A small network was trained on made-up records. Each row is its average activation on records with the value named, seen along a few directions.
Values that are neighbours, or in one group, have similar rows; names and order tell nothing.
In the rows, 500 means zero.
Random noise pushes rows far along 2 fixed directions. That doesn't count. These rows show it; they differ only by the noise:
[580 557 624 585 548 410 456 567 486 554 643 550 423 455 490 552 484 446]
[491 535 585 716 637 247 333 669 428 496 782 695 288 406 394 633 520 497]
[719 593 685 376 407 676 653 402 582 644 422 318 635 531 649 428 426 370]
[622 557 649 566 538 335 451 595 458 582 621 553 480 496 434 462 487 400]


Field NENEB:
devi: [407 421 463 520 537 367 430 533 488 475 465 642 654 597 380 333 530 574]
kasu: [552 478 486 447 456 374 571 568 434 527 459 438 506 456 380 414 549 388]
nak: [673 570 675 442 416 572 606 442 597 597 490 373 588 496 619 447 451 415]
pem: [652 471 516 310 498 513 433 443 454 428 400 352 629 734 548 254 417 376]
lini: [500 489 439 374 354 727 685 350 575 515 314 283 501 423 644 581 526 520]
leg: [379 410 438 575 559 475 339 502 473 436 556 697 488 588 450 483 531 594]
saper: [579 506 478 330 505 496 477 477 484 623 314 519 746 766 482 142 446 393]
rilek: [419 476 416 527 481 316 495 552 403 474 410 466 493 462 338 493 543 500]
vono: [505 446 471 616 559  24 362 773 306 520 636 693 377 456 143 349 594 347]
rogu: [421 479 412 423 465 762 606 374 587 451 381 468 655 514 589 552 489 631]
gedi: [329 493 362 624 517 323 452 625 418 404 517 615 470 472 323 580 563 638]
The values of NENEB form a line.
- A walk along NENEB starts at nak and steps to its neighbour vono. Put kasu, lini, saper, rogu in the order it reaches them. => kasu, lini, rogu, saper
- Fewest steps between pem and rilek? => 6

Field DUTEG:
vup: [306 444 397 571 565 501 408 459 473 399 580 605 404 480 485 607 560 651]
ker: [526 491 596 593 518 300 533 615 498 575 624 614 475 440 361 423 566 395]
fis: [428 430 500 581 542 462 420 533 471 333 594 564 458 451 453 579 523 585]
potul: [663 569 701 492 502 305 442 509 478 569 510 449 543 622 490 358 418 346]
feru: [394 475 472 518 606 547 413 461 526 458 501 557 497 574 555 479 443 575]
soso: [569 488 424 418 468 300 474 591 372 522 370 482 492 578 301 306 531 338]
gibap: [532 484 576 610 512 357 418 558 477 471 644 503 345 409 500 633 544 497]
teza: [552 539 580 559 471 279 478 618 405 528 528 415 414 411 400 540 526 435]
goz: [528 505 431 373 368 742 695 383 549 420 345 252 653 468 615 549 451 532]
zur: [446 518 457 599 542 400 572 635 479 531 636 573 356 323 446 640 563 511]
tokup: [537 428 418 392 467 582 468 465 477 485 474 468 445 531 549 468 552 444]
zilos: [486 535 475 460 433 469 587 505 496 579 338 502 659 499 411 457 526 523]
kuv: [614 560 630 469 551 526 547 505 567 627 548 533 539 504 517 415 447 384]
dafen: [240 496 236 543 511 829 524 377 605 346 517 454 268 340 687 902 563 782]
gitad: [417 470 469 572 491 475 486 506 517 541 487 638 568 442 466 499 522 600]
kade: [636 526 569 445 519 468 455 500 480 460 492 490 666 655 480 326 430 477]
vada: [505 529 545 591 507 478 440 523 510 599 538 662 618 620 472 419 451 555]
ruvuz: [518 484 480 385 544 724 468 409 527 491 456 439 438 603 654 475 437 420]
Each value of DUTEG is a pair of two hidden parts, and every pair occurs once (6 first parts, 3 second parts).
- Changing only the second part turns tokup into soso. gitad has the same second part as tokup; what does that change turn gitad into? => zilos
- Changing only the second part turns potul into gibap. kade has the same second part as potul; what does that change turn kade into? => fis
- Changing only the second part turns kuv into ker. feru has the same second part as kuv; what does that change turn feru into? => vup

Field NUTEP:
zimud: [659 667 680 456 426 901 742 365 741 597 466 507 741 497 803 531 327 503]
lonor: [531 484 525 565 556 366 386 536 437 488 634 560 238 408 423 591 561 418]
bulid: [459 504 452 469 421 535 528 395 485 504 300 434 637 505 496 510 525 578]
vopud: [416 440 460 387 470 624 549 375 542 560 287 402 679 608 483 378 512 596]
feze: [349 450 355 649 528 388 503 685 435 283 637 608 463 377 390 679 517 653]
dotun: [662 507 565 350 334 602 708 451 555 565 429 302 544 460 528 439 531 349]
mune: [261 381 280 537 616 532 376 534 479 459 542 735 415 564 444 486 562 609]
busaf: [650 584 609 485 561 568 604 533 532 441 597 474 510 410 549 515 390 418]
vin: [530 505 656 464 469 674 577 367 629 669 539 302 417 443 758 540 485 434]
semu: [667 494 543 271 428 650 423 342 463 525 261 309 752 819 637 222 417 417]
puz: [525 576 444 395 364 622 629 387 552 539 316 255 446 458 605 612 515 496]
The values of NUTEP form a line.
- Which values are neighbours of dotun? Give them in the order they are listed. => lonor, puz
- Which values are neighbours of zimud? Give them in the order they are listed. => busaf
- Which values are neighbours of semu? Give them in the order they are listed. => mune
